A small network was shown many inputs. Here are its activations along a few directions, one row for each input.
Each table varies a few parts of the input and shows all the possible inputs, shuffled.
A made-up example of a description, with smaller parts first: one of 5 places around a ring, together with either a single point or one of 11 places around a ring or (one of 3 separate values, together with one of 6 places along a line).
Shared parts are said once, and a part with two or three values counts as separate values.

Other details of the inputs vary at random and push rows far along two fixed directions, the same in every table; ignore that.

A family of inputs:
x1: [-13 -11   1 -62  11  39 -41  52 -31  65   3 -22 -42  35  52]
x2: [-36  34 -14  81 -12 -23  35  -5  63 -42  59   7  -9  -8 -16]
x3: [ 31  -4  -7 -50  -4   1 -14   1 -33  28 -30   0   2  11 -10]
x4: [ 44 -25   6 -50 -20   2  -9  -8 -36  21 -33  35   9 -24   6]
x5: [-91  23  25 -23  48   4 -52  55 -44 -35  41 -43 -59  72 -26]
x6: [-31  45   0  96   1 -16  38 -14  58 -39  52  -9   4   4 -10]
x7: [-73  21  -3  33  22  -5   1  23  30 -39  47 -32 -19  25 -24]
x8: [-50   4   8 -22  41 -11 -46  27 -24 -13   8 -38 -38  53  -9]
x9: [-21  -3   8   4  12  10   1  -5  -2 -24  18  12 -13   5  -5]
x10: [-68  25  26  55  35  -2  -3   5  20 -48  51 -12 -21  25  -3]
x11: [ 72 -23  -5 -18 -25   2  22 -37   3  37 -54  23  56 -48  15]
x12: [-14 -20   6 -65  26  -3 -49  28 -46  15 -34 -36 -12  30  -5]
x13: [ 54 -11 -14 -34 -34  42   8  19 -16  79 -21   8  -5 -12  54]
x14: [-16 -24  18 -71  18   0 -51  21 -52  12 -14   7 -24  17   2]
x15: [ 76 -40  -1 -13 -21  13  19 -46 -14  11 -50  45  30 -47  20]
x16: [-15  14   9  12  19 -10  -8  -5   9  -2   9  -9  -1  17   0]
x17: [ 78 -23 -19 -24 -30   5  28 -46   6  32 -43  42  36 -41   6]
x18: [ 31 -21  12 -37   3   9 -18  -3 -49   6 -37   5  -2   2   5]
x19: [ 27  -8  10 -60   4  -2 -29  15 -47  40 -47 -21  22   9  -1]
x20: [-100   23   13  -32   40  -20  -61   73  -27  -19   36  -61  -50   64
  -30]
x21: [ -5  19 -19  64 -22  -2  49 -13  52 -29  27   1  20 -24 -19]
x22: [ 31   8 -30 104 -47 -16  82 -62 101 -29  35  58  34 -71   4]
x23: [-33  25 -13  92  -7 -11  39  -3  57 -52  40 -21   6  -8 -17]
x24: [  4  23  10  86 -12   2  47 -32  42 -37  31  22  19 -27   2]
x25: [ 56 -16  -8 -39 -10  -3  -8 -13 -31  28 -50   3  13  -4   3]
x26: [ 64 -33 -18 -28 -38  -5  19 -28  10  33 -43  37  42 -57   8]
Description of these inputs: one of 2 separate values, together with either a single point or (one of 3 separate values, together with one of 4 places along a line).
- Which other rows does x7 become when the choice among 2 separate values takes its other values? List them by row number. => x21
- Which other rows does x4 become when the choice among 3 separate values takes its other values? List them by row number. => x2, x20

A family of inputs:
x27: [ -9  -5  -6 -40  15  -5 -35  28 -42   5 -23 -46  -4  34 -20]
x28: [-22  33   6  27  15 -11  -7  17  -9 -18  18 -41   2  35 -21]
x29: [-25 -28  20 -50  36   4 -44  14 -31   1 -20 -21  -1  17   4]
x30: [ 11   7  15  76  -5   1  40 -47  49 -25  16  27  42 -39  12]
x31: [-40   9  -6  52   9 -19  12  -1  40 -34  16 -24  -2  -3 -10]
x32: [-26  14  -8  55 -17 -30  32  -8  55 -30  27   9  11 -26 -17]
x33: [ -2 -20  12 -20   0  -7  -5  -7   3  -2  -2  22  23 -26  -2]
x34: [121 -26 -18 -39 -55  51  43 -23 -10 110 -53  43  36 -51  78]
x35: [-32  24  19  22  23 -22 -13  11   5 -14   8 -31  -5  21  -7]
x36: [-30  13 -18  51 -16  36  24  30  54  15  53 -20 -35   9  46]
x37: [112 -30 -32 -44 -70  41  27  -7   5 106 -42  58  26 -67  62]
x38: [-23  -4  21 -48   8   6 -30  22 -54 -18   2   5 -31  16 -17]
x39: [ 33  -4   8  -3   5  -4  -6 -31 -13   4 -14  29   2   4  13]
x40: [-29  -2  -8  47  18 -10   8 -17  33 -45  35   8 -23   9  -3]
x41: [ 12 -15  -6 -22  -7 -13  -7 -19  -2  -4   5  36 -10 -11  -4]
x42: [-16  -6  -8 -55  24  -6 -35  19 -28  13 -27 -36 -14  33 -23]
x43: [ -6   3  33 -26  21  16 -27   9 -63  -7 -13  -1 -23  31  -7]
x44: [ -6  16   9 -50  26  -9 -34  16 -37  20 -25 -31  -7  41 -18]
x45: [ 14  18 -27  62 -40 -17  52 -15  49 -30  23  14  33 -34 -25]
x46: [-30   3  -6 -60  12 -17 -34  28 -27  15  -8 -18 -15  31 -35]
x47: [ -7   3   2  64  -5  13  39 -18  24 -61  24  18  -7 -22  -7]
- The inputs of x40 and x39 match in every part but one. If x42 is changed in the same way as x40 into x39, which row does it become? => x44
- Describe the family of inputs behind these rows. => one of 3 separate values, together with either a single point or one of 6 places along a line
- Which other rows does x45 become when the place on the line of 6 takes its other values? List them by row number. => x32, x33, x38, x41, x46
